A small network was shown many inputs. Here are its activations along a few directions, one row for each input.
In each table, some parts of the input vary, and every possible input appears once, in random order.
A made-up example of a description, with smaller parts first: ring(8) and (point or line(9) or (values(2) and line(6))).
Shared parts are said once, and a part with two or three values counts as separate values.
In the rows, 128 means zero.

Other details of the inputs shift rows strongly along two fixed directions, in all tables alike. That doesn't count.

A family of inputs:
R1: [129 151 128 128 104 172  55 110 153 116 182 160 219]
R2: [194 112 121 106 121  75 177 127 111 116 103  87  43]
R3: [166 126  90 109 136  73 194 160 101 133  96 103  55]
R4: [192 103 124 107 122  76 174 129 114 130 106  85  50]
R5: [235 146  94  75  75  98 109 150 142  95 169 154 129]
R6: [222 162  69  62  94 104 112 190 131 105 164 173 149]
R7: [ 56 116 169 167 157 149 147 115 131 151  93 115 121]
R8: [ 91 170 108 128 107 173  68 144 140 143 173 193 221]
R9: [191 101 121 103 138  86 173 133 114 117 104  77  61]
R10: [ 82  95 169 165 152 144 137  90 131 141 109  86 124]
R11: [239 140  93  70  84 100 109 157 149  82 168 148 132]
R12: [ 53 103 158 161 176 146 128 110 115 129  98 127 106]
R13: [ 80 104 167 165 152 144 136  86 130 125 104  88 119]
R14: [185 113 117 106 128  80 171 122 110 116 109  81  57]
R15: [ 38 122 144 186 143 136 157 117 126 168  99 118 129]
R16: [124 160 134 118 100 173  55 109 143 119 173 167 196]
R17: [ 38 124 153 173 156 143 149 114 116 159  90 124 122]
R18: [ 79 105 172 162 155 148 136  87 128 131 100  93 114]
R19: [ 40 123 149 169 161 148 144 117 112 172  95 120 130]
R20: [ 43 125 158 161 163 154 140 116 113 154  91 115 126]
R21: [124 147 141 123 101 177  56 113 149 124 179 172 203]
R22: [173 103 103 101 162  81 169 154 100 106  98 110  43]
R23: [197  98 115 106 137  78 178 134 115 111 105  69  60]
R24: [ 51 125 164 160 168 159 140 115 120 150  92 110 125]
R25: [168 125  91 112 128  67 196 161 107 128  95 109  53]
R26: [ 96 162 117 134 103 163  78 144 148 134 163 198 210]
R27: [ 57  94 158 161 176 145 128 114 116 144 104 125 110]
R28: [237 150  89  65  88 112  99 156 134  96 174 155 139]
R29: [138 146 126 124  96 165  63 114 159 119 187 165 213]
R30: [ 46 113 163 167 158 150 143 116 121 167  95 116 129]
R31: [177 121 113 105 140  81 190 159 115 115  91 100  55]
R32: [219 164  73  68  91 100 119 185 135  93 158 174 141]
R33: [ 76 114 170 151 152 153 129  87 116 139 105  95 109]
R34: [ 55  96 161 165 172 142 132 112 119 136 101 127 106]
R35: [129 146 134 138  95 164  63 107 161 109 179 163 210]
R36: [ 50 119 167 163 168 160 141 115 121 160  94 108 129]
R37: [170 126  92 106 140  72 191 163 100 131  90 108  55]
R38: [170 116  93 111 128  68 197 165 108 144 101 107  59]
R39: [ 92 177  99 132 105 168  73 147 143 134 170 189 221]
R40: [ 78 107 165 162 159 150 133  87 125 130 104  85 123]
R41: [239 143  88  70  77 101 105 152 143  99 182 153 145]
R42: [ 35 129 141 182 149 140 155 116 121 162  97 116 129]
R43: [175 114 109 108 131  71 193 163 113 125  93 105  55]
R44: [212 167  52  78  87  95 123 192 133 115 169 170 153]
R45: [235 146  89  76  74  96 108 148 145  92 176 155 137]
R46: [ 97 164 112 134  98 161  79 143 149 134 170 195 209]
R47: [125 152 133 121 101 173  57 107 148 125 183 164 208]
R48: [ 41 116 154 173 156 144 149 117 117 174  96 122 128]
R49: [119 156 137 127  97 172  57 101 153 112 180 170 208]
R50: [128 140 137 130 101 167  64 112 159 104 175 162 205]
R51: [192 109 125 105 128  80 179 129 112 109 103  83  46]
R52: [ 70 109 171 159 159 157 126  88 124 135 103  92 122]
R53: [ 96 166 104 137  99 164  78 150 151 145 175 190 224]
R54: [236 150  88  67  83 105 102 152 135 102 171 150 135]
R55: [ 74 108 168 175 148 142 135  79 129 131 106  89 121]
R56: [192 109 114 114 134  78 175 123 115 108 107  73  61]
R57: [175  98 103 101 160  80 170 157 101 115 101 109  47]
R58: [ 78 104 176 160 143 145 136  87 126 142 107  99 108]
R59: [110 161 129 121 113 178  68 145 155 131 168 188 217]
R60: [ 72  97 177 165 154 153 131  88 130 148 107  93 123]
Description of these inputs: ring(5) and (point or line(5) or ring(6)).
Q: The inputs of R38 and R8 match in every part but the ring(5) part. If R21 is changed in the same way as R38 into R8, which row does it become?
A: R28
Q: The inputs of R35 and R1 match in every part but the ring(5) part. If R7 is changed in the same way as R35 into R1, which row does it become?
A: R36
Q: Which other rows does R10 become when the ring(5) part takes its other values? List them by row number.
A: R13, R23, R40, R50
Q: Which other rows does R52 become when the ring(6) part takes its other values? List them by row number.
A: R14, R16, R33, R40, R56
Q: Which other rows does R39 become when the line(5) part takes its other values? List them by row number.
A: R3, R20, R24, R37
Q: Which other rows does R45 become when the ring(5) part takes its other values? List them by row number.
A: R14, R41, R47, R49
Q: Which other rows does R38 become when the line(5) part takes its other values? List them by row number.
A: R30, R48, R53, R59

A family of inputs:
R61: [164 139 112 110 103 111 121 151 131 133 144 157 127]
R62: [128 141 120 117 132 154  89 144 137 132 157 161 178]
R63: [168 126 102 110 108  92 156 155 127 143 137 121 105]
R64: [ 36 139 162 169 147 176 105  94 123 143 122 139 152]
R65: [155 150 100 109  99 118 128 143 132 144 146 136 138]
R66: [ 83  92 152 161 145 103 180 117 118 146  90 106  80]
R67: [200 132  97  89 112  56 192 153 115 111 106 109  51]
R68: [167 123  96 117 109  88 156 154 133 128 137 126 112]
R69: [164 151 108 104 114 127 127 150 124 133 136 133 148]
R70: [117 149 115 127 129 157  91 139 148 111 153 161 185]
R71: [ 91 112 149 141 166 130 164 119 107 155  85  88  91]
R72: [203 108 133 102 104 119  99 106 148  91 160 119 138]
R73: [ 91  98 150 153 158 120 163 115 105 157  92 109  73]
R74: [114  98 174 152 142 134 149  68 120 119 100  58  83]
R75: [168 133 103 120 126 102 160 153 127 113 121 115 113]
R76: [ 82 111 157 141 164 138 150 116 106 153  82  99  87]
R77: [166 118  94 118 130  90 150 151 127 126 126 116 119]
R78: [152 128 141 122 102 157  74  92 153  87 170 134 177]
R79: [161 147  99 112 106  98 156 145 125 125 133 115 109]
R80: [122 160 118 117 126 159  91 137 142 117 151 158 182]
R81: [ 39 143 156 170 148 175 114  98 130 152 121 119 177]
R82: [ 28 128 167 180 137 159 117  96 138 140 118 145 160]
R83: [ 71 100 200 167 140 179  85  61 141 142 136 102 156]
R84: [ 79 101 147 155 168 124 159 122 112 125  83  97  80]
R85: [165 128 103 109 131 118 123 161 134 112 140 146 141]
R86: [115 158 124 116 121 167  77 134 137 112 147 168 179]
R87: [206 117  87 101 130  57 183 158 107  96 108 113  42]
R88: [113 153 111 140 102 142  97 133 149 122 158 161 184]
R89: [123 140 128 114 124 162  73 144 138 128 151 176 176]
R90: [161 151 109 102  98 116 121 142 125 130 140 152 130]
R91: [158 126 109 107 124 127 108 160 130 106 139 159 136]
R92: [ 83 114 153 148 159 125 159 105 105 158  90 103  78]
R93: [ 88  93 147 162 163 111 165 115 109 144  90 109  74]
R94: [151 134 149 107  99 164  73  92 147 110 171 132 174]
R95: [168 139 108 111 115 124 127 158 132 136 141 139 147]
Q: The inputs of R63 and R68 match in every part but one. If R62 is changed in the same way as R63 into R68, which row does it become?
A: R85
Q: Describe the family of inputs behind these rows.
A: ring(5) and (point or ring(6))
Q: List by row number the other rows that have the ring(5) part in common with R81.
A: R64, R67, R74, R79, R80, R86
